These are the activations of a small network on made-up records, seen along a few directions, one row for each record.
Each row is followed by the record's values for the fields W, K, T, V, G, F.
A field that a record lacks is left out.
The largest differences between rows may come from other fields.
Random noise pushes rows far along 7 fixed directions. That doesn't count. These rows show it; they differ only by the noise:
[-328  140   77 -186  382  -63   76  543   68  -70 -162 -176 -150  -34
  294  178  153  124  191 -149   71   82 -429   45]
[ 213  220  116   12   -8 -112 -159   12   -3   16  113  105  174   20
  -18  -41  -86   91   50  219 -100 -106   83  -72]
[ 201  436   62 -155 -282  355 -217  365  304    8  191 -315  259 -166
 -141 -313 -327 -202  108  278 -554  390  143 -158]
[ 151  283   45  240  226 -188  -86  369 -307   89  -75   97 -152  248
   82 -268  -98  145  288  465   34   74  -35 -169]
[-637  169  204 -165  159 -179 -181  -45  -51  -31 -165  574  384  -99
   37  443  327   14  119 -342  104 -109 -123 -128]
[ 179 -376  169 -436  443 -267  262   64  224 -253 -281 -182 -119  -56
  241  235  170   -9  249 -660 -215 -303   -1  502]
[-133 -149  172 -134    8 -156  -99 -302  158 -136  187   -3  155    0
  158  467  177  200 -265  -93  -92 -347  -65   94]
[  52 -233  176 -332  -47   76  -14  -42  482 -248  349 -564   53 -124
  262  379   28  163 -392 -156 -317 -233 -166  255]
[-270 -267  -50 -202  -42  -65   90 -532  269 -127  -65 -282 -104   39
  117  638  284   59 -123 -149 -404 -183    2  198]

[ 107 -202  -67  -66   20  -36   84 -245   -9  -78 -342  -25 -141   41
 -117  -77    4 -164  349 -207 -376   99  383  190]  W is w1, T is t1
[-129  -87  142 -232  221  241  106  481  159 -140  -68 -388  -99  -18
  273  112   22 -174   10 -272 -270   81 -186  152]  W is w3, T is t4, V is v2, G is g6, F is f1
[ 304 -134   52  149   70 -203    6  -91 -149   23   29  103  -78   34
  -32 -144  -35   83  -85   41  184 -171   97  126]  W is w2, T is t3
[ 121 -110   54  391  -30 -414 -135 -542 -404  100  139  431  -50  303
  -52   27   36  353 -214  400  268 -340  157 -182]  W is w1, T is t1
[ 461 -280  375   54  178 -151 -153  108 -144 -146  317  299  172  114
  160 -178 -124  -16 -258 -169  128 -415  205  126]  W is w1, T is t4, V is v2, G is g5, F is f1
[ 247  156  -23   70   74 -378  197 -123 -255  205 -139  558   86 -146
 -329 -333   13   17  279  -86  504   -1   44  -88]  K is k3, T is t4, V is v4, G is g6, F is f1
[ 435   98 -170 -428  341 -310  568  197  351   93  -79 -357 -324 -331
  100   76   72  285  108 -361  498 -232 -543  389]  K is k2, T is t4, V is v2, G is g6, F is f1
[-235 -286  143  169  159  -98  -35  -33 -232  -27  116  211  -51  164
  167  102  127   -1 -250  -73  143 -116  -34  -54]  W is w2, T is t4, V is v2, G is g6, F is f2
[  90 -306  197 -150 -133  -16  -82 -245  139 -135  207  -60  170   -2
  -16   62  -98  -34 -238 -184 -383  -93  206   75]  W is w2, T is t2
[ 130 -152  134 -477  161 -112   59  117  355 -220  -40 -161  170 -270
   83   42  -75   57   81 -602  -60 -180  -29  305]  W is w2, T is t2
[ -23 -104 -233   -3  -33 -147  265 -289   51  121 -273 -160 -328  137
 -116   38  136  -56  225   52 -259  205   99   49]  K is k3, T is t3
[  -4  501 -176   46    3 -100  -65   64  111  176  214  -71  -12 -216
   31  170  -10  455 -183  334  549  -99 -545 -168]  W is w2, T is t2
[ 166  112  404 -209  350  -76 -127  663  -85 -114  -50  423  456 -197
   85 -266  -77   -8  188 -515  423 -195 -116  139]  K is k1, T is t2
[ -85  178 -171 -199 -156  224   -9 -136  364  -51   32 -395    2 -180
  -19  283   -7   -6 -109  -31 -153   42 -104  106]  W is w1, T is t4, V is v2, G is g5, F is f2
[-105  480  -37   -6  -68  446  -64  590  232  152  340 -354   10 -229
  147   39 -104  -97 -344  229  165  299 -512 -259]  W is w2, T is t4, V is v2, G is g5, F is f1
[ -50  740  -75   46  -25  129 -124  241 -153  312 -233  514  243 -114
 -312 -284 -102 -270  417  242  -54  438   66 -467]  W is w1, T is t1
[-207  490 -292  -62 -299  235   -2 -415  131  338 -282   87   88 -176
 -330  267   87 -417  235  216 -502  393  178 -280]  W is w3, T is t3
[ -47 -138 -121  258  -76  -77   58 -297 -180  111  -22   36 -240   79
 -111   -7   80   92 -135  199  153   71   10  -74]  W is w2, T is t1
[ -18   70 -271   45 -437  316   44 -165  238  -27  105 -537  -79  -31
 -174 -157 -146  -48  -45  281 -283  343  108  -76]  K is k2, T is t4, V is v4, G is g6, F is f2
[  62  192  177   49  -16  -21 -245  362 -149   -3  -57  348  290  -67
 -160 -442 -194  -98  244  -38   -1  152  207 -139]  W is w2, T is t3
[ 345   56 -112 -121  166 -229  261 -143  193   56   83 -330 -241 -141
  113  243   29  357 -130   49  262 -277 -374  195]  W is w2, T is t2
[ 182  283  -72  220   87 -371   -1  -57 -295  181   -1  382  -43   74
 -106 -152   17  407  145  373  557 -162 -157 -149]  K is k2, T is t1
[ 339  167  214  -86   73 -158 -105  351  -83  -67  100  212  261    6
  -60 -470 -217  137  164   18  121  -10   74  -30]  K is k2, T is t1
[  93  761 -363 -299 -227   75  147 -233  385  367 -110  203  315 -589
 -431  145   49 -163  145 -152  325  162 -202  -98]  K is k3, T is t4, V is v2, G is g5, F is f2
[-435  240 -123  -50   50  -57  -28  -13   13   66 -175   12 -115  106
   92  233   91  178  193  141  -97  156 -142 -211]  W is w1, T is t1
[ 144   63 -150  312   -8 -166  -39 -167 -371  113 -315  263 -127  282
 -169 -205  -63  -77  397  424  -50   20  326  -80]  K is k2, T is t3
[ -89  111  -40  192  -81  120 -252  220 -235  -34 -170   57  -59  300
 -112 -436 -237 -110  411  349 -485  402  364 -228]  W is w1, T is t2
[ 465  380 -166   50  115 -123  101 -215    3  230 -161  174  -19 -123
  -77  109   46   47  135   93  264 -261  -35   30]  W is w3, T is t1
[ 237 -219 -168  183  -82  226  121 -229  -43  -23  -67 -260 -292  156
  -18  -39  -49 -293  -60  110 -263   67  271  128]  W is w1, T is t4, V is v2, G is g6, F is f2
[ -50  142 -287 -262   35   -8  318  -74  120   93 -475 -142 -238 -102
 -235  -65   85 -281  525 -116 -399  435   80   89]  K is k2, T is t3
[ 588  251  110 -253  145  -72  -37  232  162  -63   49   57  219 -273
  -57 -233 -260    3  189 -234  158 -209   54  201]  W is w1, T is t4, V is v2, G is g5, F is f1
[  96 -179  354   69  -15   71 -399  311  -27 -279  413   15  284   46
  211 -162 -204  211 -340   -4   70 -255   29   22]  W is w3, T is t2
[-447 -195  256  -20  282 -139   18  283 -159  -16   76  342   49  -19
  202  173  271  182 -244 -252  519 -131 -414  -64]  K is k2, T is t1
[-115   42   17  315 -370   38 -281 -326 -120   71  270   -4   49  195
 -116   15  -63  104 -235  616 -260   41  190 -268]  W is w1, T is t3
[  30 -220  -30  -14 -160 -164   91 -328   73   -9  162 -111  -33    4
  -65   97   32  297 -202   28  127 -142  -63   85]  K is k3, T is t1
[-164  -31  -47 -262 -103   95  167 -216  177   42 -177  263  274 -284
 -266   84  167 -373   12 -592   44  116   97   93]  K is k3, T is t4, V is v2, G is g6, F is f2

Which values does each new row have?
[  93   95  -38 -167   49   83   32 -126   61   91 -365  212  143  -82
 -145   52   52 -358  354 -286 -333   20  290   80]  W is w3, T is t2
[   7  449 -263  215 -163  -52 -112 -277  -95  201  -27   25  -89   99
 -174   25  -73  220  116  605  -17  111   -1 -264]  W is w1, T is t2
[ 238 -224   70 -384  210   90  271  232  372 -145 -149 -480 -206 -172
  114  -40    5 -226  101 -435 -402  112  -31  331]  W is w1, T is t3
[ 432  -62 -222  -33   68  -99  278    1  158   72  -61 -573 -451  -24
   47  -86  -92  117   61  148  -91   22  -91  214]  W is w2, T is t3
[-687  312   69  312  263 -155 -397  309 -415  -39  -31  449  138  122
  306  303  163  467  -65  163  787 -278 -449 -268]  W is w3, T is t2
[ 119 -115  246  248  -72   74 -237  244 -202 -143  289  -50   86  227
  157 -285 -199   51 -181  267 -145  -42  188 -148]  W is w3, T is t4, V is v4, G is g6, F is f1
[  10    4 -101  -73 -344  283   19 -130  276  -24  223 -289   91 -129
 -115  -86 -104 -147 -128   39 -233  224  101  -83]  K is k2, T is t4, V is v4, G is g6, F is f2
[  72  363   73   -3  162 -312  -57  212 -204  110 -115  493  148   52
  -56 -137    5  205  331   59  282  -20  -65 -180]  K is k2, T is t1
[-442 -134  142 -119  143 -117  -36   71   30  -30   89   55   -7   18
  179  272  162  182 -185 -174  -12    3 -284  -90]  W is w2, T is t2
[  -7  177  -36 -288  -28  356  -35  254  289  -85 -142 -152  140 -231
  -49   16  -67 -343  221 -362 -292  174   85  153]  W is w1, T is t4, V is v2, G is g5, F is f1
[ 180 -421  288  272  109 -241  -82  -18 -304 -174  364  258   48  305
  237 -123    5  236 -306   52  347 -402   75  -30]  K is k2, T is t4, V is v4, G is g6, F is f1
[  14 -623  -30  -79  144  -72  325 -369  -33  -83 -286  -41 -278   52
  -42  124  193 -317   17 -517 -182  -91  249  401]  W is w2, T is t4, V is v2, G is g6, F is f2
[ 265   26 -206  188   90 -183  126 -240   21   65   42 -317 -407   90
  151  290   50  427 -181  416  294 -382 -304  161]  W is w1, T is t3
[ 548  115  -37 -166  196  -35  175  138  126   69 -112 -169 -195  -47
   13 -173 -165 -168  232   34 -313   55   84   98]  W is w1, T is t3
[ 470  129  -73 -139   51 -184  259  123  114  159   43 -188 -164 -127
 -124 -286  -81   80  107  124   54  126  -91   76]  K is k3, T is t3
[-241 -131  238  276  226  -77 -103  583 -416  -49   75  122 -147  249
  159 -471  -89   89   20  155  177  285 -112 -221]  W is w2, T is t1
[  47  189  -43  -58 -227  189 -156 -295  122    0  -69   34  275 -116
 -171  156  -67 -148   53  -10 -299  -28  230    6]  W is w3, T is t2
[-692  186 -114   39 -112  311 -211  -68  101    0  -85 -132   64  -51
  109  504  200  -18 -149   74  -41   98 -224 -147]  W is w3, T is t2
